These are the activations of a small neural network, seen along a few directions. Each row is one input.
Each table varies a few parts of the input and shows all the possible inputs, shuffled.
A made-up example of a description, with smaller parts first: one of 3 separate values, together with either a single point or one of 11 places along a line or (one of 5 places around a ring, together with one of 6 places along a line).
Shared parts are said once, and a part with two or three values counts as separate values.

Other details of the inputs shift rows strongly along two fixed directions, in all tables alike. That doesn't count.

Rows:
x1: [-112,74,75,-231,-457,-143,-24,-153,67,-23,72,18]
x2: [-33,132,-44,-525,-559,138,-202,79,194,-430,101,261]
x3: [197,-80,-87,654,387,473,107,551,-66,241,-236,64]
x4: [-6,37,9,-56,-276,501,-9,678,207,-145,-166,315]
x5: [166,70,-216,177,-476,492,-138,602,118,-62,-152,303]
x6: [113,-35,-214,140,-392,443,-198,594,140,-13,-141,243]
x7: [22,158,-147,-230,-946,53,-210,87,140,-166,18,244]
x8: [-84,115,33,-420,-241,-118,-88,-103,56,-277,101,60]
x9: [-180,-48,83,-331,-429,-143,-93,-125,146,5,109,-2]
x10: [-87,-7,143,227,325,-234,250,-132,-137,240,-57,-178]
x11: [-154,94,117,-387,-691,-384,-64,-556,74,-8,187,-46]
x12: [106,-113,-114,245,505,219,-40,307,-63,10,-73,-33]
x13: [108,-133,-221,252,357,-151,-127,-97,-177,145,52,-229]
x14: [-68,81,16,-471,-433,-270,-155,-474,59,-234,227,1]
x15: [86,51,-72,238,453,118,67,248,-143,-59,-99,-14]
x16: [-57,-80,93,-96,369,-364,54,-480,-89,77,125,-245]
x17: [101,26,-56,293,396,-137,83,-262,-204,53,6,-137]
x18: [129,118,-97,158,-431,547,-39,566,137,-145,-200,386]
x19: [-26,-94,-9,4,415,-44,-13,67,-44,5,16,-124]
x20: [3,-118,60,288,271,-123,120,-191,-93,334,-14,-205]
x21: [107,20,-83,294,385,-165,43,-251,-223,66,31,-173]
x22: [58,-96,-165,69,236,-365,-134,-382,-196,136,159,-314]
x23: [48,17,45,169,473,-183,128,-269,-163,64,3,-146]
x24: [146,-26,-57,515,220,345,105,362,-58,213,-176,54]
x25: [62,-80,-47,131,520,143,6,280,-58,-15,-61,-66]
x26: [102,9,-30,248,404,-130,68,-268,-185,73,16,-145]
x27: [-71,-21,52,-379,-152,-5,-88,-97,157,-221,67,121]
x28: [-111,56,41,-600,-524,-349,-198,-552,98,-258,276,-22]
x29: [-29,-150,65,282,255,-132,107,-185,-71,337,-12,-189]
x30: [-136,-35,193,22,90,-408,203,-508,-76,272,84,-229]
x31: [46,-130,-29,172,460,-118,9,-216,-111,112,44,-178]
x32: [-300,-36,239,-592,-482,-313,-12,-311,214,-42,136,0]
x33: [28,-50,52,129,500,-161,110,-227,-121,77,24,-164]
x34: [-6,-30,9,113,525,-182,84,-120,-168,66,49,-225]
x35: [246,-68,-274,462,435,169,-72,276,-192,74,-78,-71]
x36: [250,-77,-245,738,308,417,15,608,-128,298,-235,15]
x37: [-64,83,36,-454,-401,-231,-108,-466,72,-235,197,38]
x38: [15,-99,-37,90,484,-183,-11,-177,-143,97,83,-258]
x39: [10,-116,34,289,244,-123,66,-163,-100,337,2,-224]
x40: [77,1,-6,466,373,326,172,535,-74,171,-232,37]
x41: [-271,-45,155,-502,-463,-265,-63,-219,175,-21,144,-33]
x42: [-31,-3,113,310,264,-189,242,-205,-141,261,-62,-143]
x43: [18,-86,61,340,259,-102,152,-167,-115,313,-25,-177]
x44: [-36,-127,42,252,328,-137,89,-77,-107,321,4,-255]
x45: [38,-17,42,152,490,-152,130,-236,-136,71,19,-148]
x46: [-9,64,13,-434,-234,408,-126,469,269,-410,-69,359]
x47: [-48,-121,137,210,338,-146,180,-165,-63,307,-39,-181]
x48: [135,90,-239,-140,-408,228,-245,236,64,-291,15,218]
x49: [61,43,30,20,-285,607,44,644,238,-150,-233,425]
x50: [24,118,-51,-22,-467,384,-38,470,141,-170,-134,313]
x51: [-47,-23,-73,-191,-532,-208,-181,-200,60,87,121,-69]
x52: [76,-100,-58,154,433,-128,-32,-216,-139,103,67,-214]
x53: [-3,82,-34,-375,-283,335,-144,421,201,-404,-16,298]
x54: [41,20,-56,197,411,-209,49,-203,-221,41,46,-198]
x55: [-187,110,143,-691,-391,-290,-70,-370,146,-311,195,51]
x56: [-50,12,22,-183,-331,415,-52,559,234,-131,-124,272]
x57: [88,-18,-124,426,82,-211,27,-149,-212,350,-9,-232]
x58: [72,-127,-28,389,218,213,30,252,-21,243,-121,-20]
x59: [-10,-2,-5,-336,-203,-56,-135,-225,91,-194,118,48]
x60: [77,72,-67,79,-321,593,-29,697,182,-132,-185,359]
x61: [5,16,67,113,538,-179,135,-131,-151,47,-9,-162]
x62: [-121,-119,114,-120,464,-369,56,-336,-68,84,110,-263]
x63: [-2,181,-3,-355,-318,329,-68,377,186,-455,-85,387]
x64: [-26,22,42,248,166,20,153,179,-86,138,-109,-48]
x65: [74,91,-22,-18,-497,528,-23,465,211,-153,-154,403]
x66: [-293,-31,226,-255,-52,-737,132,-756,-104,262,251,-411]
x67: [-203,-105,227,-104,204,-429,157,-394,-36,273,85,-287]
x68: [152,-108,-131,297,433,259,-54,253,-53,17,-83,11]
x69: [84,120,-24,-3,-522,503,-25,448,189,-166,-172,408]
x70: [131,126,-72,144,-430,599,2,584,159,-172,-236,446]
x71: [-88,130,120,-306,-508,279,28,357,236,-216,-118,340]
x72: [165,22,-121,330,452,236,19,296,-134,-31,-110,12]
x73: [283,-2,-293,538,413,220,-52,316,-217,54,-128,-18]
x74: [-16,36,6,-322,-245,-89,-105,-266,76,-212,131,56]
x75: [-137,51,38,-581,-414,-288,-167,-374,97,-264,243,-21]
x76: [5,-134,76,321,328,196,147,256,14,227,-163,14]
x77: [115,40,-81,119,146,20,-35,-78,-94,-69,8,-10]
x78: [-92,-15,179,121,153,-368,218,-446,-112,275,29,-214]
x79: [-366,27,299,-765,-652,-573,9,-636,187,-66,259,-90]
x80: [-59,108,-121,-431,-581,-512,-228,-593,-53,-206,262,-94]
x81: [0,95,16,-391,-254,398,-97,463,250,-422,-70,372]
x82: [34,-17,75,377,401,310,228,470,-14,170,-227,64]
x83: [-187,10,118,-387,-519,-264,-55,-292,114,-12,163,-43]
x84: [-100,97,97,-319,-110,-402,25,-551,-40,-156,159,-72]
Each input here is: one of 2 separate values, together with one of 6 places along a line, together with either a single point or one of 6 places around a ring.
Changing only the place on the line of 6 turns x29 into x70. The same change can be made to x19. Which row results? -> x15
Changing only the place on the line of 6 turns x9 into x1. The same change can be made to x62. Which row results? -> x61
Change only the place on the ring of 6 in x49. List by row number the other rows that result. -> x3, x4, x43, x79, x83
Change only the choice among 2 separate values in x72. List by row number the other rows that result. -> x1
Change only the place on the line of 6 in x39. List by row number the other rows that result. -> x3, x11, x18, x24, x58
Which other rows agree with x35 in the place on the line of 6 and the choice among 2 separate values? List them by row number. -> x28, x33, x53, x74, x75, x81

Rows:
x85: [69,111,-114,-139,61,-3,-56,-118,-55,-219,45,13]
x86: [36,-66,-71,-117,-195,319,-180,321,157,-180,-6,181]
x87: [-123,-104,34,-329,-29,-239,-120,-140,60,-51,142,-110]
x88: [-118,-56,78,-274,256,-577,-21,-605,-152,19,245,-342]
x89: [-126,-60,165,9,58,-467,141,-629,-86,291,120,-266]
x90: [52,191,12,-47,-159,390,47,332,86,-283,-143,308]
x91: [50,132,-6,5,-300,282,30,239,94,-208,-133,310]
x92: [86,-65,37,606,922,171,280,340,-196,244,-190,-120]
x93: [111,97,-145,-138,-272,152,-151,74,62,-296,-10,214]
x94: [46,-32,-57,-91,-101,-30,-143,-145,13,-15,64,-10]
x95: [-2,-8,-131,3,-356,-207,-153,-142,-44,132,102,-120]
x96: [-63,5,113,-152,-179,310,14,484,233,-104,-121,231]
x97: [-108,28,61,-25,-490,-296,45,-264,-19,230,75,-129]
x98: [91,-173,24,689,785,194,268,252,-153,440,-190,-159]
Changing only one part turns x87 into x96. The same change can be made to x86. Which row results? -> x98
Describe the family of inputs behind these rows. -> one of 2 separate values, together with either a single point or one of 6 places around a ring
Change only the choice among 2 separate values in x95. List by row number the other rows that result. -> x97
